Small tables with named rows and columns. After each table, cells are looked up by row and column.

ditan:
columns: mana, nivo, bote, nabuvet, remat, runeviv, dal, sose
sizori: [-0.17, -0.18, -0.17, -0.17, -0.17, -0.18, -0.18, -0.18]
nivik: [-0.16, -0.19, -0.16, -0.18, -0.16, -0.18, -0.19, -0.18]
dogage: [-0.24, -0.07, -0.23, -0.16, -0.28, -0.07, 0.03, -0.09]
tis: [-0.17, -0.08, -0.17, -0.10, -0.07, -0.14, -0.12, -0.17]
kasobaz: [-0.04, -0.21, -0.06, -0.24, -0.19, -0.10, -0.12, -0.06]
gaz: [-0.78, 0.39, -0.73, -0.22, -0.41, 0.01, 0.53, -0.22]
gabavem: [-0.17, -0.07, -0.17, -0.10, -0.09, -0.13, -0.10, -0.16]
lagaz: [0.38, -0.54, 0.34, -0.04, 0.16, -0.28, -0.72, -0.12]
dof: [0.05, -0.18, 0.04, 0.07, 0.35, -0.32, -0.55, -0.32]
vediba: [-0.17, -0.07, -0.17, -0.09, -0.06, -0.15, -0.13, -0.18]
rudebon: [-0.17, -0.18, -0.17, -0.16, -0.18, -0.18, -0.18, -0.18]
gak: [-0.15, -0.15, -0.13, -0.06, -0.20, -0.12, -0.12, -0.11]
finov: [-0.01, -0.35, 0.06, 0.36, -0.38, -0.09, -0.32, 0.00]
zegibe: [-0.47, 0.27, -0.53, -0.68, 0.09, -0.16, 0.25, -0.33]

dof, bote -> 0.04
gabavem, bote -> -0.17
dogage, remat -> -0.28
zegibe, mana -> -0.47
gabavem, nivo -> -0.07
finov, dal -> -0.32
nivik, bote -> -0.16
lagaz, remat -> 0.16
sizori, nabuvet -> -0.17
zegibe, nivo -> 0.27
gaz, nabuvet -> -0.22
rudebon, mana -> -0.17
rudebon, remat -> -0.18
gak, dal -> -0.12
tis, bote -> -0.17
nivik, dal -> -0.19
zegibe, remat -> 0.09
tis, nivo -> -0.08
tis, mana -> -0.17

rifef:
columns: lipa, kalega, rur
morote: [0.492, 0.433, 0.361]
zof: [0.512, 0.463, 0.420]
vos: [0.334, 0.454, 0.495]
lelipu: [0.913, 0.329, 0.266]
donosu: [0.500, 0.442, 0.416]
bug: [0.065, 0.525, 0.575]
gonataf: [0.416, 0.417, 0.512]
lil: [0.521, 0.443, 0.420]
pozigu: [0.431, 0.433, 0.422]
bavir: [0.436, 0.438, 0.362]
katum: [0.264, 0.396, 0.178]
por: [0.792, 0.442, 0.636]
dun: [0.311, 0.482, 0.333]

kalega of vos: 0.454
kalega of bavir: 0.438
rur of zof: 0.420
rur of lelipu: 0.266
rur of katum: 0.178
kalega of dun: 0.482
lipa of por: 0.792
kalega of gonataf: 0.417
kalega of morote: 0.433
lipa of lelipu: 0.913
rur of por: 0.636
rur of pozigu: 0.422
lipa of morote: 0.492
lipa of zof: 0.512
lipa of bug: 0.065

gesuzoz:
         tar  niku  liv
loz      136   241  124
naset     93    46  199
fiv       62   222  133
mide      84    77  177
vor      218   241  184
nutizar  107   183  198
bop       90    93  209
lolu     116   172  158
ludug    150   137  135
razi     118    57  205

ludug, liv -> 135
vor, tar -> 218
nutizar, tar -> 107
fiv, tar -> 62
vor, liv -> 184
ludug, tar -> 150
mide, tar -> 84
razi, niku -> 57
razi, liv -> 205
vor, niku -> 241

guvaf:
	bagoza	bimukid	vapeta	fevun	ver	sab	vuf	mapu
veb	0.51	0.66	0.98	0.39	0.70	0.69	0.79	0.29
benagul	0.93	0.28	0.17	0.66	0.66	0.69	0.14	0.58
ridezaf	0.71	0.34	0.69	0.37	0.54	0.86	0.58	0.66
pipeda	0.60	0.57	0.28	0.97	0.02	0.83	0.80	0.68
gavit	0.75	0.85	0.45	0.87	0.59	0.70	0.75	0.94
pel	0.61	0.30	0.57	0.52	0.52	0.37	0.32	0.55

bagoza of pel: 0.61
mapu of pel: 0.55
vuf of ridezaf: 0.58
fevun of benagul: 0.66
bagoza of benagul: 0.93
vapeta of pipeda: 0.28
sab of veb: 0.69
bimukid of benagul: 0.28

matak =
,neb,nenetid
vebope,3953,3644
ded,3007,4535
mekavat,4581,6281
mato,5166,5708
lud,4935,4007
vibesi,5274,6941
takisor,4623,5438
lod,4488,5815
vok,5030,7510
zaresam,1961,3885
nef,4694,5299
beg,5013,7386

neb of lod = 4488
neb of ded = 3007
neb of vok = 5030
nenetid of zaresam = 3885
nenetid of vok = 7510
nenetid of lud = 4007
neb of nef = 4694
nenetid of vibesi = 6941
nenetid of nef = 5299
nenetid of ded = 4535
nenetid of mato = 5708
neb of takisor = 4623
neb of vibesi = 5274
neb of vebope = 3953

zuviba.tsv
	siba	zaki	mefepeg	vil	pof	vup
kuvo	0.4	0.4	0.5	0.4	0.3	0.3
dum	0.4	0.5	0.5	0.5	0.5	0.4
vikonu	0.5	0.8	0.2	0.5	0.7	0.8

siba of dum = 0.4
vup of dum = 0.4
mefepeg of vikonu = 0.2
siba of vikonu = 0.5
pof of vikonu = 0.7
zaki of vikonu = 0.8
mefepeg of dum = 0.5
vup of vikonu = 0.8
mefepeg of kuvo = 0.5
siba of kuvo = 0.4
zaki of dum = 0.5
vil of kuvo = 0.4
zaki of kuvo = 0.4
vup of kuvo = 0.3
pof of kuvo = 0.3

